Each row below holds a small network's activations on one input, seen along a few directions.
Each table varies a few parts of the input and shows all the possible inputs, shuffled.
Descriptions start from the smaller parts, as in this example, which fits no table here: line(4) and (point or line(9) or (values(3) and ring(8))).
Shared parts are said once, and a part with two or three values counts as separate values.
In the rows, 128 means zero.

Other details of the inputs vary at random and push rows far along two fixed directions, the same in every table; ignore that.

A family of inputs:
R1: [136 155 151 153 122 157 113  99 152 120 150 135 173  75]
R2: [152  40 149 136 127 131 166 138 107  91 127  92 208 129]
R3: [127 148 137 143 130 143 138 114 180  89 111 141 166  58]
R4: [148 114 125  98 131  86 106 138 105 156 110 116  84 170]
R5: [126 120 112  93 109 109 112 151  93 163 158 113 105 168]
R6: [118 161 139 179 142 155 109 110 160  86 136 169 165  80]
R7: [137 236 109 150 110  92 101 120 155 162 119 194  67 131]
R8: [115  73 124 147 158 129 156 140 114 101 133 141 207 117]
R9: [123 104 122 145 138 157 167 124 126 138 124  95 120 149]
R10: [144 178 171 168 133 156 150 106 176 115 119 158 133  77]
R11: [142  64 154 138 121 152 147 124 104  82 131  98 192 130]
R12: [141 116 119  92 129 116  99 129  86 126 121 105  83 170]
R13: [110 120 159 129 137 145 151 132 116 125 131 110 116 148]
R14: [129 113 111  89 129  89 122 148  96 183 139 114 117 158]
R15: [138  88 118 113 121 108 143 149 105 151 155 108 155 135]
R16: [128 185 109 153 149 113 113 119 152 118 128 169 119  98]
R17: [119 149 152 154  92 162 137 106 174  88 124 142 169  80]
R18: [117 212 137 124 100 131 104  93 176 132 110 161  89 105]
R19: [115 198 103 129 139 111  85 124 134 132 135 167  73 144]
R20: [143 100 142 124 128 133 104 118 111 111 122 111 128 136]
R21: [128 136 131 112 111 114 160 162  98 162 116 125  71 174]
R22: [111 110  69 124 147 114 124 135 113 158 133 128 111 186]
R23: [ 99 103 108  74 121 113 124 143 104 132 127 116  91 161]
R24: [126 178 132 138 111 118 118 110 177 131 103 154 111  83]
R25: [116 124 141 113 127 134 130 150 102 148 128 121  63 165]
R26: [147 116 126  99 123  94 120 122  95 153 108 117 105 163]
R27: [ 97  89 131 145 151 144 141 137 101  98 133 131 195 133]
R28: [121  61 127 121 149 153 136 142 100  97 164  89 197 110]
R29: [114  72 108 129 127 159 158 118 152 118 119 103 183 123]
R30: [143 152 155 164 146 165 157 118 160  91 122 140 143  65]
R31: [100  70 142 122 129 149 147 131 133  92 127 113 179 108]
R32: [136  62 120 124 152 137 148 144 108 116 153 101 201  93]
R33: [108 113 111  76 115  82 137 146 118 161 111 124  97 166]
R34: [130 252 109 152 127  87  74 116 170 164 113 196  51 115]
R35: [132  96  77  95 137 116 122 137 113 181 152  94 112 180]
R36: [122  92 125 119 129 131 113 136 103 132 157 103 143 127]
R37: [153 121 113  91 134  89 111 134 100 142 115 113  85 159]
R38: [112 100 109  85  98  89 148 165 110 156 114 120 103 174]
R39: [164 139 129 168 131 168 115  80 174 109 110 116 167  99]
R40: [155 174 165 162 119 158 101  77 168  93 114 144 155  78]
R41: [121 189 124 161 116 137 109 124 147 117 135 171 126 121]
R42: [130 200 138 123 128 136 106 125 140 141 127 144  36 138]
R43: [124  88 147 134 144 131 163 154 112 131 123 112 118 133]
R44: [132 145 173 173 116 175 157 122 156  91 136 134 148  99]
R45: [128 105 105  98 127  92 117 148  86 178 139 111 103 147]
Description of these inputs: values(5) and (point or (values(2) and line(4))).
The inputs of R21 and R38 match in every part but the values(5) part. If R43 is changed in the same way as R21 into R38, which row does it become?
Answer: R24
The inputs of R39 and R22 match in every part but the values(5) part. If R11 is changed in the same way as R39 into R22, which row does it become?
Answer: R41
Which other rows does R42 become when the values(5) part takes its other values? List them by row number.
Answer: R12, R19, R23, R28
Which other rows agree with R36 in the values(5) part? List them by row number.
Answer: R1, R5, R14, R15, R28, R32, R35, R45

A family of inputs:
R46: [128 168 117 121 119 108 116 127 142 155 122 143  92 132]
R47: [126 108 149 138 132 149 147 132 121 103 129 122 145 121]
R48: [123 134 129 139 136 132 131 133 125 126 132 136 127 128]
R49: [121 124 119 124 129 117 128 132 129 133 129 134 142 122]
R50: [124 145 134 116 121 121 129 135 129 139 117 131  89 144]
R51: [137 119 133 114 122 118 127 130 118 132 120 114 113 143]
R52: [139 116 139 125 124 134 125 125 120 124 129 114 129 131]
R53: [117 127 121 115 125 122 134 138 121 139 124 126 103 154]
R54: [133 111 123 135 135 134 126 120 131 111 133 127 169 106]
R55: [115 114 125 113 132 124 133 146 102 137 130 119 102 164]
R56: [117 115 126 143 136 137 137 129 134 108 134 136 163 110]
R57: [153 221 131 158 117 133  90  92 180 136 128 162 101  86]
R58: [127 114 110 107 128 109 121 138 108 147 129 115 113 153]
R59: [139 126 139 143 127 147 133 110 147 111 126 124 160 101]
R60: [120 112 131 146 142 140 136 130 122 105 138 137 163 114]
R61: [114 118 113 112 130 113 133 146 112 147 128 125 105 159]
R62: [136 103 136 136 133 147 134 120 128 112 133 113 158 116]
R63: [126 135 126 120 120 118 130 129 133 142 121 128 112 135]
R64: [135 138 124 136 133 129 109 117 134 125 136 134 141 115]
R65: [128 113 136 119 120 128 143 133 125 127 122 120 132 127]
What is each input in this table made of?
Answer: line(4) and line(5)
The inputs of R53 and R62 match in every part but the line(5) part. If R50 is changed in the same way as R53 into R62, which row does it become?
Answer: R52
Which other rows does R57 become when the line(5) part takes its other values? List them by row number.
Answer: R46, R48, R58, R61
Which other rows does R51 become when the line(4) part takes its other values? List them by row number.
Answer: R54, R58, R59
